These are the activations of a small neural network, seen along a few directions. Each row is one input.
Each table varies a few parts of the input and shows all the possible inputs, shuffled.
A made-up example of a description, with smaller parts first: one of 6 places along a line, together with either a single point or one of 11 places along a line or (one of 3 separate values, together with one of 8 places around a ring).
Shared parts are said once, and a part with two or three values counts as separate values.

Other details of the inputs shift rows strongly along two fixed directions, in all tables alike. That doesn't count.

Rows:
R1: [ 44 -19  14   7  -5  18  14 -10 -23 -13 -27]
R2: [28 35 12  5 35 -7 32 31 -7  3  6]
R3: [ 26  16  14  22  29  16  39   1 -26  10 -16]
R4: [-38 -27 -15 -19 -28 -18 -21  -7  10  -1  11]
R5: [-49 -51 -21 -24 -72 -18 -63 -36  10  -8   5]
R6: [ 14  17   6   5  24   0  18  11 -16   7 -19]
R7: [ 16   6   9  -1  28  -9  26  37 -13  -2   8]
R8: [ 64  10  32  10  45  12  60  37 -26  -8   4]
R9: [ 67 -27  13  35   2  51  44 -52 -60  14 -82]
R10: [ 51   6  -2  38   1  42  17 -49 -16  10 -50]
R11: [-45  13   4 -46   8 -70 -29 102  48 -29 104]
R12: [ 34  32  20  20  48  17  53  14 -27   6 -18]
R13: [-42 -18 -17 -17 -39 -28 -43  -4  21  -5   8]
R14: [-47 -13 -22  -8 -29  17 -40 -26  28  11  15]
R15: [ 54  26  26   9  50   2  57  49 -17  -7  11]
R16: [  1  23   4  -7  30 -28   2  63  33 -21  72]
R17: [ 66  17  14  31  29  29  49 -13 -38  11 -46]
R18: [ 15 -10  18  11   8  14  28   1 -24   5   4]
R19: [-38 -16 -16 -13 -25 -11 -27 -27  10  10 -17]
R20: [-36 -36 -15 -14 -33  21 -30 -23  12 -10  37]
R21: [-53  29   0 -37  19 -67 -21  79  50 -24  63]
R22: [-58 -54 -32 -13 -95  -5 -81 -75   8  11 -29]
R23: [-34 -22 -27  10 -53  47 -51 -94  11  31 -47]
R24: [ 32  27  -1  20  17  15  15 -11   7   2 -14]
R25: [-45 -43 -30  -2 -67   3 -53 -79  -1  21 -42]
R26: [-25 -18 -12  -6 -14  22 -14  -8  16  -5  28]
R27: [ 27  13   7   4  13  -5  15  24  -3 -10  -7]
R28: [  3  23   0  -1   2 -12  -5   7   9  -1 -13]
R29: [ 75 -14  20  34  19  47  39 -26 -27 -15 -27]
R30: [ 22   2   3  14  12   8  17  -7 -25  10 -32]
R31: [-17  21   8 -24  33 -47  -6  94  47 -33 112]
R32: [-20 -31  -7 -20 -17 -13  -1   2   0 -10  14]
R33: [ -9  -3  -5  -2 -13  -8  -8  -7   7  -4 -26]
R34: [ -8  25   3  -5  22 -15  -1  12  -4   7  -6]
R35: [ 28  17   6   7   6   4  16   6  -5  -2 -27]
R36: [ 11   5  14  11  17   9  29   9 -19   7   4]
R37: [-66 -32 -27 -12 -67  -4 -75 -90  12  28 -47]
R38: [ 23  35  16  19  40  17  36  -8 -25  12 -29]
R39: [-18  -6 -11   1   2  17  -5   2  19  -4  25]
R40: [-54  44  -3 -40  17 -67 -30  72  44  -4  90]
Each input here is: one of 5 places along a line, together with either one of 2 separate values or one of 6 places along a line.
The inputs of R31 and R10 match in every part but the place on the line of 5. If R11 is changed in the same way as R31 into R10, which row does it become? -> R35
Which other rows does R28 become when the place on the line of 6 takes its other values? List them by row number. -> R21, R34, R37, R38, R40
List by row number the other rows that have the place on the line of 5 in common with R29. -> R1, R5, R8, R9, R18, R20, R32
Which other rows does R39 become when the choice among 2 separate values takes its other values? List them by row number. -> R16
